A small network was shown many inputs. Here are its activations along a few directions, one row for each input.
Each table varies a few parts of the input and shows all the possible inputs, shuffled.
Descriptions start from the smaller parts, as in this example, which fits no table here: one of 3 separate values, together with either a single point or one of 11 places along a line or (one of 5 places around a ring, together with one of 6 places along a line).
Shared parts are said once, and a part with two or three values counts as separate values.
In the rows, zero is written as 128.

Other details of the inputs vary at random and push rows far along three fixed directions, the same in every table; ignore that.

Table:
R1: [126 175 123 186  92 131 179 165 155  98  98]
R2: [ 94  56 114 128 157  98  81 117 158 161 155]
R3: [179 168 132  91 134  90 160  61 151 128 120]
R4: [112 125 140 137 124 128 104 139 109 219 152]
R5: [173 125 178 142 164 153  98 121  89 171 184]
R6: [132 151 145 195 123 186 146 189  99  65 101]
R7: [175 200 171  88 111  77 176  64 142 167 112]
R8: [104 133 128 136 121 139 121 156 110 186 154]
R9: [117  84  71  40 108  79 126  68 126  79 120]
R10: [147 145 104  47 130  91 139  86 125 103 108]
R11: [150 102  65  22 157 105 108  62 123  78 116]
R12: [150 170 154 179  72 121 222 160 160 126 109]
R13: [119 148 135  88  87  78 146  36 156 139 102]
R14: [166 133  88 136 135 167 172 178 139  76  82]
R15: [163 125 154 150 179 123 115 123 145 200 158]
R16: [109 147 152 129 151 124 119 139 110 199 168]
R17: [ 97 116 160 163 128 130 112 124 148 216 152]
R18: [137 100 180 149 116 134 107 127  91 175 182]
R19: [130 137 186 150 149 146  89 120  80 172 167]
R20: [173 167 125 180 133 145 191 165 171  85  92]
R21: [139 119 108 176  75 157 205 198 148  88  64]
R22: [ 69  88  71 132 126 152 115 170 149  77 133]
R23: [138 154 137  72  53 113 179  63 117 168  82]
R24: [108 105 124 173 123 116 144 160 173 121 134]
R25: [149 190 153  67  94 104 178  66  95 178 101]
R26: [131 155 120 191  93 139 170 167 144 115  73]
R27: [ 78  73  78 143 127 153 102 163 157  96 104]
R28: [132 166 136 185 121 145 177 169 146 117  72]
R29: [113  93 108 124 195 111  72 141 163 129 133]
R30: [112 162  87 173  92 148 176 191 149  58  96]
R31: [149 126  63  58 153  93 126  77 154  43 117]
R32: [143  84 132 112 192 145  52 110  99 116 183]
R33: [ 82 118 132 124 132 114 103 121 150 179 187]
R34: [145 109 115  64 151 114  78  77 104  47 112]
R35: [164 162 186  96  51 121 160  39  81 142 112]
R36: [ 90  71  65 122 121 147 131 188 143  70 125]
R37: [128 141 131 161 160 123 128 167 174 113 124]
R38: [ 97  80 115 146 154 147  42 139  96 101 163]
R39: [164 170 166  82  95 114 142  39  71 105  89]
R40: [136 210 147 161 101 134 209 159 136 126 105]
R41: [127  99 184 174 122 151 111 157  96 180 188]
R42: [126 112 135 101 171 124  88 143 128 192 150]
R43: [118 136 130 163 102 128 177 180 152 132 153]
R44: [151 173 134  80  92 111 177  78 108 143  64]
R45: [140 119 113 136 142 165 118 167 116  20  96]
R46: [143 189 147  81 107  69 159  35 133 140 100]
R47: [152 104 134  75  88 102 125  53  89  86 118]
R48: [ 78  95 105 138 165  93  50 109 155 147 163]
R49: [139 150 177 185  75 180 163 156  99 133 132]
R50: [157 147 187 131 147 121 126 138 123 244 144]
R51: [131 186 170 182 122 125 171 148 147 166 113]
R52: [ 83  67 122 139 145 157  54 133 113 101 168]
R53: [ 98  78 120 128 154 133  34 112  92 117 169]
R54: [151  97  59 132 159 156 136 167 158  35  75]
R55: [141 111 118 115 184 132 104 140 127 163 186]
R56: [116 122 134 158 122 129 113 150 119 192 132]
R57: [114  71  64  46 104  93 123  78 134  77  86]
R58: [169 126 180 142 164 154  98 122  91 169 183]
R59: [138 171 141 156 144 135 163 187 155 129 143]
R60: [121  87 139 108 190 132  41 123 104 112 172]
R61: [105 110  60  53 112  90 100  68 116  77 110]
R62: [100  94 105 180 138 172  75 182 104  64 138]
R63: [ 69  84  70 117 123 157 112 166 145  86 125]
R64: [115 131 148 149 151 133 116 147 121 193 129]
R65: [147 162 182 117 147 133 138 149 113 235 168]
R66: [101 145 111 163  94 140 171 154 175  83 102]
Each input here is: one of 6 places along a line, together with either one of 3 separate values or one of 8 places around a ring.
The inputs of R4 and R44 match in every part but the place on the line of 6. If R38 is changed in the same way as R4 into R44, which row does it become? -> R19
The inputs of R48 and R51 match in every part but the place on the line of 6. If R53 is changed in the same way as R48 into R51, which row does it become? -> R39
Which other rows does R50 become when the place on the line of 6 takes its other values? List them by row number. -> R21, R27, R54, R56, R64
Which other rows does R60 become when the choice among 3 separate values takes its other values? List them by row number. -> R34, R45
Which other rows does R28 become when the place on the line of 6 takes its other values? List them by row number. -> R2, R15, R17, R26, R29
Which other rows does R5 become when the choice among 3 separate values takes its other values? List them by row number. -> R32, R58

Table:
R67: [176 199 171 136  91 136 177 108  97 124  91]
R68: [118 132 153  95  74 114 123  70  79 148 141]
R69: [173 170 122 122  99 145 212 149 134  90  93]
R70: [108 153 134 207 134 151 153 203 156 139 105]
R71: [ 59 103 132 160 119 126 101 161 140 191 185]
R72: [173 191 153 136  93 143 186 122 110  79  89]
R73: [159 170 174 120 105 120 137  80  90 156 106]
R74: [151 145 178 103 108 112 111  53  87 184 132]
R75: [169 144 176 104 117 102 126  59  96 167 157]
R76: [ 71  59  70  58 134 112  68 104 114 120 154]
R77: [137 132  67 101 136 142 154 159 145  27  79]
R78: [125 121  61 110 132 149 144 160 135  36  55]
R79: [116 102  70  72 171 117  86 118 132  87 115]
R80: [163 132 184 106 108 108 123  63  94 171 152]
R81: [129 113 104 100 130 135 125 124 122 125 103]
R82: [ 94  96 142 168 151 127  93 151 153 187 164]
R83: [117  74  72  77 145 124  97 113 133  80 106]
R84: [ 99 129 141 157 179 120  94 156 156 178 182]
R85: [129  81  71  80 159 113  97 116 138  83 134]
R86: [121 125 139 203 117 150 160 199 164 132 135]
R87: [112 107 138 168 162 117 101 153 158 178 187]
R88: [124  71  79  88 148 123 102 126 137  84 125]
R89: [167 163 155 115 106 125 162  90 111  97 121]
R90: [113 162 133 201 140 151 154 205 158 133 118]
R91: [120 148 137 198 134 151 167 200 168 124 146]
R92: [ 86 105 138 168 157 128  87 150 153 191 158]
R93: [150 129 162 103 104 115 117  65  95 145 122]
What is each input in this table made of? -> one of 3 separate values, together with either a single point or one of 8 places around a ring
The inputs of R84 and R77 match in every part but the choice among 3 separate values. If R70 is changed in the same way as R84 into R77, which row does it become? -> R78
Which other rows agree with R75 in the choice among 3 separate values? List them by row number. -> R67, R68, R72, R73, R74, R80, R89, R93
